Each row below holds a small network's activations on one input, seen along a few directions.
Each table varies a few parts of the input and shows all the possible inputs, shuffled.
A made-up example of a description, with smaller parts first: one of 3 separate values, together with either a single point or one of 11 places around a ring or (one of 6 places along a line, together with one of 8 places around a ring).
Shared parts are said once, and a part with two or three values counts as separate values.

Rows:
row 1: [-22,-54,19,-44,23,29,4,-19,14,-14,19]
row 2: [-51,-3,-14,17,20,-35,-18,2,-19,31,-37]
row 3: [12,1,7,8,-43,-13,1,-45,53,12,24]
row 4: [46,3,-55,-41,18,-12,68,-13,-15,-55,-6]
row 5: [16,2,7,53,-42,-35,-21,11,2,38,25]
row 6: [49,6,-64,1,29,-35,43,45,-58,-29,2]
row 7: [-47,-45,16,-26,8,10,7,-19,26,-18,1]
row 8: [2,66,0,-12,-79,31,34,12,27,-21,-6]
row 9: [9,-34,19,-5,36,16,-20,40,-46,-13,19]
row 10: [-43,-40,12,-9,22,-24,-21,32,-18,24,3]
row 11: [-56,-31,5,-25,1,-11,10,-36,27,-6,-26]
row 12: [31,-3,16,-26,48,41,21,-4,7,-42,-7]
row 13: [49,-29,-15,37,-60,-17,-30,9,-19,39,7]
row 14: [53,-20,3,-18,-41,0,-6,-12,51,-6,-2]
row 15: [54,-12,-11,5,-25,-30,-40,42,15,30,7]
row 16: [-25,15,-15,42,26,-10,-21,-15,-39,17,-38]
row 17: [4,27,-5,-3,41,27,13,-51,2,-19,-31]
row 18: [-15,62,-1,15,-41,-4,-15,22,-14,35,50]
row 19: [29,0,3,7,65,20,-11,54,-29,-16,2]
row 20: [-12,16,24,40,-41,-27,-6,23,-1,36,54]
row 21: [21,21,6,11,51,3,-16,33,-40,-9,-20]
row 22: [-55,-28,-8,3,18,-34,-18,22,-10,31,-22]
row 23: [-54,-8,-9,-2,8,-4,11,-50,25,-13,-38]
row 24: [-16,53,15,-17,-58,19,13,-32,20,-4,40]
row 25: [0,76,-9,16,-58,-2,2,66,2,15,8]
row 26: [-25,16,-3,8,23,5,7,-59,14,-24,-41]
row 27: [48,-19,6,2,-48,-4,-1,-26,55,12,0]
row 28: [11,-39,24,-45,24,47,12,-20,-9,-29,8]
row 29: [20,21,12,-20,45,25,19,-16,10,-36,-30]
row 30: [-12,4,21,-4,-54,5,17,-39,35,12,42]
row 31: [-22,-50,19,-4,39,1,-16,47,-20,13,18]
row 32: [2,24,-24,36,45,18,-21,-3,-48,9,-24]
What do these inputs look like to the network? -> one of 2 separate values, together with either a single point or one of 6 places along a line or one of 9 places around a ring
Changing only the choice among 2 separate values turns row 4 into row 6. The same change can be made to row 26. Which row results? -> row 16
Which other rows does row 1 become when the choice among 2 separate values takes its other values? List them by row number. -> row 31
Which other rows does row 18 become when the choice among 2 separate values takes its other values? List them by row number. -> row 24

Rows:
row 33: [-39,-10,8,-41,59,13,13,2,-35,-10,-11]
row 34: [27,26,-15,-11,-21,0,-4,20,-5,14,6]
row 35: [-5,-6,3,0,-32,-10,14,-19,19,-4,-1]
row 36: [13,16,-11,-4,-23,6,-6,6,17,0,8]
row 37: [8,31,5,3,-14,13,-5,28,10,-8,7]
row 38: [11,6,8,23,-13,-3,-37,46,-24,25,38]
row 39: [-12,2,8,3,-13,-4,4,-42,43,3,16]
row 40: [5,20,10,-6,-29,17,-2,12,-1,2,5]
row 41: [7,0,-11,33,-12,-41,-34,27,-17,18,35]
row 42: [3,-4,0,-5,-31,16,4,-18,19,-4,12]
row 43: [23,9,-12,23,53,7,4,-4,-18,-27,-46]
row 44: [49,-7,-10,4,42,-10,6,-1,2,-37,-30]
row 45: [14,21,-21,4,-20,-15,0,17,0,5,3]
row 46: [-9,8,34,-12,-17,28,1,-25,27,7,18]
row 47: [-42,16,-3,-13,62,7,-4,-3,-29,-22,-25]
row 48: [2,10,-11,6,-26,-7,5,-2,8,-1,1]
row 49: [1,27,-14,19,-18,-22,9,18,13,11,-5]
row 50: [-9,13,-9,4,-29,-16,13,-7,0,5,-12]
row 51: [-5,4,28,-15,-33,19,8,-3,14,-1,0]
row 52: [-9,-2,-8,34,-12,-31,-11,26,-26,35,14]
row 53: [-17,-28,-8,-41,51,23,18,5,-18,-21,8]
row 54: [-52,-87,17,-8,24,-23,-53,-7,-6,31,-28]
row 55: [-19,-3,7,7,-19,-5,10,-46,32,13,-5]
row 56: [17,-44,-2,-30,38,19,24,3,-3,-33,4]
row 57: [-19,-3,3,6,-29,-8,25,-19,18,7,-13]
row 58: [-9,20,-11,13,62,11,-9,-9,-28,-23,-36]
row 59: [15,-4,0,27,-12,-7,-21,35,-31,34,33]
row 60: [50,-31,-1,-18,31,3,21,-5,-5,-34,-14]
row 61: [1,0,15,-7,-19,22,7,-35,24,10,17]
What do these inputs look like to the network? -> either a single point or one of 8 places around a ring or (one of 4 places along a line, together with one of 5 places along a line)
A walk changes only the place on the line of 4. It starts at row 49 and steps to row 45. List the rest of the walk in order. -> row 34, row 37
A walk changes only the place on the ring of 8. It starts at row 53 and steps to row 56. List the rest of the walk in order. -> row 60, row 44, row 43, row 58, row 47, row 33
A walk changes only the place on the line of 5. It starts at row 59 and steps to row 34. List the rest of the walk in order. -> row 36, row 42, row 61

Rows:
row 62: [-14,-19,7,-30,45,18,20,-27,-5,-23,-20]
row 63: [-4,-22,-2,24,-16,-31,-31,10,-2,26,-1]
row 64: [-3,32,-1,22,-36,-2,0,33,-13,29,37]
row 65: [-20,-14,4,-33,37,16,16,-23,-4,-33,-28]
row 66: [4,-18,11,6,-37,-8,-28,25,-3,26,38]
row 67: [-3,-22,-2,-6,61,10,-9,5,-35,-11,-17]
row 68: [2,-30,7,20,-24,-17,-24,15,1,33,21]
row 69: [73,12,-21,-8,-10,9,35,-2,10,-45,-5]
row 70: [-12,-13,10,-21,53,14,13,-26,6,-33,-18]
row 71: [1,9,8,-13,-52,13,8,-7,33,9,37]
row 72: [-2,-15,16,-13,-43,-4,-1,-14,34,6,34]
row 73: [0,-22,15,-6,-39,-2,-4,-23,37,11,10]
row 74: [-4,-18,7,4,-31,-10,-5,-29,34,9,-12]
row 75: [-6,47,5,10,-37,2,29,-14,15,11,10]
row 76: [-9,38,-6,14,-33,-3,11,-27,19,3,-12]
row 77: [-12,-10,3,-30,46,16,14,-16,11,-31,-28]
row 78: [-3,-16,8,-28,50,21,14,-30,3,-25,-23]
row 79: [-5,38,11,-4,-52,19,14,-7,26,8,19]
row 80: [-6,35,-15,36,-19,-18,-14,13,-18,22,-3]
row 81: [-10,-22,-5,-11,56,11,-7,13,-38,-8,-18]
row 82: [-9,7,-4,14,-25,-16,8,-31,28,6,-18]
row 83: [-2,49,-5,25,-25,-15,-9,29,-20,27,16]
row 84: [-11,-17,-6,-6,57,3,-3,23,-25,-16,-22]
row 85: [-17,-14,-7,-18,52,1,-7,18,-34,-12,-17]
row 86: [80,14,-22,9,8,-3,8,40,-20,-22,-2]
row 87: [4,8,0,6,-37,-2,-23,33,-1,26,45]
row 88: [-6,2,-14,39,-12,-28,-10,7,-9,29,-7]
row 89: [-8,-18,0,-1,63,7,-15,11,-31,-19,-17]
Changing only one part turns row 86 into row 69. The same change can be made to row 63. Which row results? -> row 74
What do these inputs look like to the network? -> one of 2 separate values, together with either a single point or one of 5 places around a ring or one of 8 places around a ring
Which other rows does row 84 become when the place on the ring of 5 takes its other values? List them by row number. -> row 67, row 81, row 85, row 89
Which other rows does row 73 become when the choice among 2 separate values takes its other values? List them by row number. -> row 68

Rows:
row 90: [-21,-30,18,-7,38,4,14,-49,16,-22,16]
row 91: [69,13,-30,-5,-69,-6,36,3,-18,-19,28]
row 92: [-33,23,36,29,-52,1,-41,16,-44,62,20]
row 93: [53,44,-13,3,-41,7,13,23,27,-14,36]
row 94: [-46,-20,-15,-32,42,-15,1,67,-47,0,4]
row 95: [-49,-3,36,13,-65,48,-1,-23,31,59,20]
row 96: [-18,64,22,23,-65,51,4,-6,-5,30,9]
row 97: [-4,-15,4,32,68,-8,3,4,-26,13,11]
row 98: [-45,-29,-13,-30,36,3,27,-27,17,-1,10]
row 99: [46,-54,-16,-8,-60,-4,36,-7,33,14,41]
row 100: [8,-44,-9,-24,28,14,-8,-59,24,-2,-42]
row 101: [15,-20,32,6,70,-18,-11,9,-42,8,-21]
row 102: [-27,15,-27,61,-36,-82,-16,4,0,27,-30]
row 103: [-13,58,-37,48,-47,-37,31,-19,36,-2,-42]
row 104: [-1,34,29,11,-27,-28,-61,32,-14,39,37]
row 105: [-14,11,34,-13,-37,8,-23,-5,59,34,40]
row 106: [1,-67,26,-15,20,45,-12,2,31,-41,-39]
row 107: [25,-25,-28,27,55,5,-34,-6,-20,19,-43]
row 108: [29,29,23,1,51,30,28,-15,-5,-34,-21]
row 109: [15,75,11,8,-41,28,-9,15,28,12,23]
row 110: [28,1,10,-8,16,41,-5,20,-9,-66,-49]
row 111: [8,37,-1,4,40,14,30,-31,-16,-42,0]
row 112: [38,-3,-7,24,-20,-29,-33,53,4,23,49]
row 113: [-61,-42,-2,-66,22,8,28,20,8,-15,7]
row 114: [26,-16,7,-25,-46,-22,-17,-11,47,-1,51]
row 115: [57,-33,-21,14,-44,-43,2,36,-38,28,38]
row 116: [12,-43,9,12,33,11,-56,43,-34,-31,-46]
row 117: [-23,35,-29,-15,37,16,40,-10,-25,-22,-5]
row 118: [-42,-3,-14,20,-55,-65,4,-46,53,11,-30]
row 119: [-37,28,-24,-65,17,4,22,33,-36,-47,-10]
row 120: [1,-34,48,-25,41,5,1,-51,7,-25,-7]
row 121: [36,21,-35,0,36,36,5,-35,-1,-15,-57]
row 122: [-31,-9,-23,2,56,-20,1,22,-40,19,3]
Changing only one part turns row 95 into row 96. The same change can be made to row 106. Which row results? -> row 110
What do these inputs look like to the network? -> one of 3 separate values, together with either a single point or one of 4 places along a line or one of 6 places along a line
Which other rows does row 121 become when the choice among 3 separate values takes its other values? List them by row number. -> row 100, row 107
Which other rows does row 95 become when the place on the line of 4 takes its other values? List them by row number. -> row 99, row 105, row 114

Rows:
row 123: [1,45,36,6,46,35,46,-62,35,-83,-26]
row 124: [-62,-74,63,1,62,5,-26,-42,53,-6,-31]
row 125: [-18,-71,59,-13,67,-10,-38,46,-51,-20,-40]
row 126: [32,9,-47,-51,59,24,43,32,-61,-27,-11]
row 127: [-70,-63,13,-40,37,-22,39,-41,19,-17,2]
row 128: [-35,6,-21,-28,49,9,89,-36,46,-36,-11]
row 129: [10,26,-3,36,-9,6,-29,29,-23,74,60]
row 130: [-30,31,4,-6,-93,27,7,7,53,-2,17]
row 131: [66,41,5,-3,60,60,11,10,-65,-65,-37]
row 132: [68,-15,-26,37,-11,-33,-14,12,-13,32,26]
row 133: [75,-27,-17,31,-45,-45,3,-25,4,4,7]
row 134: [-16,45,1,19,-47,29,-44,22,3,69,61]
row 135: [38,-2,-12,57,0,-8,-16,32,-15,49,50]
row 136: [-47,51,-60,42,22,-37,-55,-29,-63,54,-86]
row 137: [30,-3,-17,-1,-69,-41,-8,-3,67,-34,-7]
row 138: [-2,16,20,-18,-94,-18,18,-13,64,-22,-6]
row 139: [-26,-55,-7,-54,51,-32,3,48,-69,-34,-3]
row 140: [-16,40,10,-16,-85,51,-27,13,17,61,35]
What do these inputs look like to the network? -> either a single point or (one of 2 separate values, together with one of 4 places along a line) or one of 9 places around a ring
A walk changes only the place on the ring of 9. It starts at row 132 and steps to row 133. List the rest of the walk in order. -> row 137, row 138, row 130, row 140, row 134, row 129, row 135
Which other rows does row 126 become when the choice among 2 separate values takes its other values? List them by row number. -> row 128
